Each row below holds a small network's activations on one input, seen along a few directions.
Each table varies a few parts of the input and shows all the possible inputs, shuffled.
A made-up example of a description, with smaller parts first: one of 3 separate values, together with either a single point or one of 9 places around a ring or (one of 4 places along a line, together with one of 5 places around a ring).
Shared parts are said once, and a part with two or three values counts as separate values.
In the rows, zero is written as 128.

Table:
x1: [177 174 167 110 157 104 210 135 129 128 123 179 115]
x2: [ 77 125  77 130  85 163  91 126 120  95 131  90 142]
x3: [ 54  50 119 120 105 122  25 135 154 230 162  71 116]
x4: [166 117 178  88 186 116  69 141 157 251 136 119 112]
x5: [199 151 144 144 177 137 139 120 131 101  92 136 156]
x6: [185 191 138 102 166 168 140 132 121 114 104 134 137]
x7: [ 84  62 108 169  88  90 134 111 120  78 124 109 134]
x8: [ 67 104 111 138  74 102 160 137 122 106 151 138 118]
x9: [191 133 165 138 175  93 184 114 127 101  97 155 130]
x10: [ 90  82  83 175  91 131  89 113 128  80 118  90 159]
x11: [178 207 151  97 155 157 172 137 117 135 135 178 107]
x12: [ 68 141  93 124  76 153 122 137 112 116 163 138 112]
Question: What do these inputs look like to the network?
Answer: one of 2 separate values, together with either a single point or one of 5 places around a ring
Question: The inputs of x6 and x2 match in every part but the choice among 2 separate values. If x5 is changed in the same way as x6 into x2, which row does it become?
Answer: x10

Table:
x13: [123 125 110 139 114 128 145 116 118  74 110 113 140]
x14: [142 103 121 160 137 123 104 113 129 106 113 118 146]
x15: [101 125 131 106 115 129 111 134 126 169 154 130 100]
x16: [116 114 134 130 117  99 169 126 121 102 124 135 121]
x17: [123 104 143 119 138 108 113 133 148 174 130 113 128]
x18: [129 113 122 126 137 138  85 131 141 145 114  93 149]
x19: [104 133 109 115 117 162  86 129 120 141 140 110 120]
x20: [232 213 176  97 200 143 188 133 124 129 104 179 123]
x21: [103 149  97 137  98 157 127 132 122 103 138 130 136]
x22: [136  92 145 153 138  96 132 119 133 136 128 137 126]
x23: [ 99 138 120 126  98 125 150 142 125 130 153 151 118]
Question: What do these inputs look like to the network?
Answer: either a single point or (one of 2 separate values, together with one of 5 places around a ring)
Question: Which other rows does x17 become when the choice among 2 separate values takes its other values? List them by row number.
Answer: x18

Table:
x24: [ 65 116 111 129  84 145 118 135 112 137 161 158 116]
x25: [105 174 129  99  94 126 168 161 130 138 145 162 121]
x26: [ 93 100 121 148 134 147  47 130 157 195 145  93 128]
x27: [ 55  99  99 170  87 125 117 132 132 132 153 127 119]
x28: [106  71 119 145 121 112  38 106 144 182 124  64 150]
x29: [ 64 123  66 172  74 159 112 124 124  79 144 116 127]
x30: [ 82  90 114 154 106 123  84 125 150 164 160 115 104]
x31: [ 92 106 125 113 103 143  86 129 130 169 168 146 100]
x32: [ 86  21 125 143 114  80  90 116 151 122 115  64 137]
x33: [196 169 145 156 140 149 199 112 116  46  90 147 148]
x34: [194 167 154  90 205 136 141 122 146 183 112 137 132]
x35: [152 172 160  80 153 127 149 133 119 156 129 149  81]
x36: [154 172 143 114 159 118 208 120 127 118 126 168 130]
x37: [217 132 182 137 174 112 173 116 137 133 101 149 120]
x38: [229 139 182 129 201 134 137 123 141 166  83 128 141]
x39: [161 196 116 117 145 151 203 110 121  64 119 156 139]
x40: [189 144 172 154 154 116 204 121 122 100  97 159 138]
x41: [ 74 139  79 131  70 179 113 127 104  83 152 146 123]
x42: [183 160 153  97 178 115 177 114 142 151 130 158 111]
x43: [ 68  53  73 161  81 116 119 116 124  36  98  65 161]
x44: [124 144 136  87 142 163  80 158 125 206 165 110 118]
x45: [113 135 131  94 114 140 117 152 119 174 180 133  95]
x46: [ 69  69  97 167  74  90 109 109 118 118 132  99 141]
x47: [ 86 145 118 111  95 142 148 158 103 142 174 144 111]
x48: [113 198  99 101  80 159 163 151 123  84 137 150 129]
x49: [230 113 168 150 220  97 101 121 141 139  79 135 161]
x50: [ 78  92  62 169  60 124 104 101 109  65 122  88 149]
x51: [163 180 162  72 181 149 113 141 124 188 112 128 103]
x52: [ 94 169  87 113  81 175 143 149  95  89 165 133 119]
x53: [ 59  30 108 159  95  82 123 124 133  90 108  76 153]
x54: [130 208 121  99 121 163 174 129  97  70 117 149 107]
x55: [ 96  60 113 151  93  88  76 101 136 150 139  87 125]
x56: [ 96  31 132 137 142 104  52 120 159 154 100  41 163]
x57: [133 163 140  83 113 124 136 155 147 170 151 151 104]
x58: [103 116 131 106 131 167  49 135 136 200 153 124 125]
x59: [144 172 144  76 141 146 100 162 152 202 135 129 126]
x60: [196 142 129 177 159 112 164 111 114  19  86 154 167]
x61: [123 184 150  96 135 130 179 138 104 123 124 160  99]
x62: [189 118 157 175 174  79 169 119 121  73  93 166 158]
x63: [218 106 167 158 193  75 137 114 136 106  97 156 139]
Question: The inputs of x44 and x45 match in every part but one. If x49 is changed in the same way as x44 into x45, which row does it become?
Answer: x63
Question: The inputs of x29 and x26 match in every part but one. If x43 is changed in the same way as x29 into x26, which row does it become?
Answer: x56
Question: What do these inputs look like to the network?
Answer: one of 4 places along a line, together with one of 10 places along a line
Question: Which other rows does x59 become when the place on the line of 4 takes its other values? List them by row number.
Answer: x25, x48, x57

Table:
x64: [ 75 118 109 119  85 127 120 138 120 133 158 130 111]
x65: [122  82 125 153 130 108 105 121 133 115 113 105 147]
x66: [ 98  96 133 122 113 108 100 136 134 171 150 123 113]
x67: [111 113 127 120 129 141  84 136 141 176 140 107 128]
x68: [209 196 173 104 178 112 220 139 133 117 103 179 131]
x69: [103  79 129 151 117  98 120 117 137 142 135 118 123]
x70: [100 105 102 150  99 128 126 124 118  78 120 112 143]
x71: [107 134  94 133 105 154 104 123 123 101 124 103 141]
x72: [130 109 117 135 133 134  85 120 139 138 118  97 144]
x73: [ 80 102 105 148  87 117 140 120 121 104 143 125 120]
x74: [210 187 176  83 194 130 182 127 122 131  98 150 114]
x75: [231 205 167 130 192 148 175 126 118 117 116 200 123]
x76: [ 87 137 104 117 102 160 103 138 126 140 146 115 126]
Question: What do these inputs look like to the network?
Answer: either one of 3 separate values or (one of 2 separate values, together with one of 5 places around a ring)
Question: Which of the alternatives is x75?
Answer: one of 3 separate values
